Each row below holds a small network's activations on one input, seen along a few directions.
In each table, some parts of the input vary, and every possible input appears once, in random order.
Descriptions start from the smaller parts, as in this example, which fits no table here: one of 8 places around a ring, together with either a single point or (one of 2 separate values, together with one of 4 places along a line) or one of 9 places around a ring.
Shared parts are said once, and a part with two or three values counts as separate values.
In the rows, zero is written as 128.

Other details of the inputs shift rows strongly along two fixed directions, in all tables alike. That doesn't count.

A family of inputs:
x1: [ 84 123 148 111 161 153  50 109 130 181 108]
x2: [156 140 101 137 120 138 160 119 122  70 118]
x3: [144 131 120 123 108 123 174 105 109 124 155]
x4: [ 98 124 147 106 139 141 108 102 116 192 149]
x5: [113 120 152 124 123 114 128 128 124 174 156]
x6: [126 128 131 133 143 131  80 152 150 107  83]
x7: [116 130 133 117 141 139  96 109 124 146 113]
x8: [142 128 117 126 106 121 176 103 111 123 154]
x9: [146 125 130 132 107 105 174 138 126 129 161]
x10: [134 124 130 113 107 116 179  98 105 151 178]
x11: [ 99 115 117 130 161 140  38 135 154 145  78]
x12: [144 132 111 130 111 127 177 110 113 101 152]
x13: [116 125 143 130 129 124 127 136 130 153 146]
x14: [115 125 145 123 133 128  98 146 136 150 115]
x15: [115 121 156 123 127 118 132 130 120 174 155]
x16: [169 147  80 152 123 141 155 126 133  23  85]
x17: [119 123 141 127 129 122 127 141 134 155 147]
x18: [114 123 155 118 125 118 133 135 120 176 153]
x19: [141 130 134 134 116 118 179 137 119 124 163]
x20: [135 136 123 138 136 137 109 159 145  91  92]
x21: [135 133 122 137 138 133 108 156 149  89  94]
x22: [139 125  89 148 148 131  66 143 158  69  51]
x23: [117 128 146 124 131 128 131 142 126 154 142]
x24: [157 136 101 138 112 124 167 114 118  71 125]
Description of these inputs: one of 2 separate values, together with either a single point or one of 5 places around a ring or one of 6 places around a ring.
The inputs of x3 and x2 match in every part but the choice among 2 separate values. If x5 is changed in the same way as x3 into x2, which row does it become? -> x13
Start at x12 and move only the place on the ring of 5, one step at a time. The first step leads to x1. Which rows follow, in order? -> x4, x2, x16
Change only the choice among 2 separate values in x20. List by row number the other rows that result. -> x14

A family of inputs:
x25: [103 127 125 124 152 155  73 104 132 136 103]
x26: [151 132 108 127 103 119 190  97 107 123 167]
x27: [155 134 108 130 118 134 134 113 121  72  94]
x28: [145 128 127 148 131 109 125 154 142  97 106]
x29: [151 132 108 158 129 121 129 159 146  75  93]
x30: [144 128 110 124 106 126 190  97 110 113 175]
x31: [ 89 106 159 106 119 118 137 136 127 235 188]
x32: [141 120 142 133 104  89 191 137 122 152 180]
x33: [ 92 129 199 105 129 135 140 134 102 222 190]
x34: [140 139 106 130 138 147 138 108 126  94 116]
x35: [100 120 134 117 149 145  64 102 122 174 114]
x36: [141 130 130 140 124 111 120 160 150  98 113]
x37: [144 134 116 126 121 135 124 109 122  96  97]
x38: [130 136 102 139 129 138 124 107 125  91 105]
x39: [124 137 114 122 145 142  85 111 129 116  84]
x40: [ 98 113 162 121 143 119  64 153 147 172 119]
x41: [ 98 121 151 116 143 126  84 156 151 180 123]
x42: [ 87 119 134 119 148 146  69 100 123 166 112]
x43: [152 122 122 141 101 100 196 144 121 123 172]
x44: [137 155 151 141 138 146 132 159 127  89 108]
x45: [153 142  90 136 140 140 103 122 131  50  64]
x46: [143 118 120 129 101 111 194 149 126 132 174]
x47: [146 130 111 120 114 130 195  99 108 116 171]
x48: [107 122 141 123 149 130  72 163 154 149 103]
Describe the family of inputs behind these rows. -> one of 2 separate values, together with either a single point or one of 5 places around a ring or one of 6 places along a line
List by row number the other rows that have the choice among 2 separate values in common with x44. -> x25, x26, x29, x31, x32, x34, x36, x37, x38, x39, x41
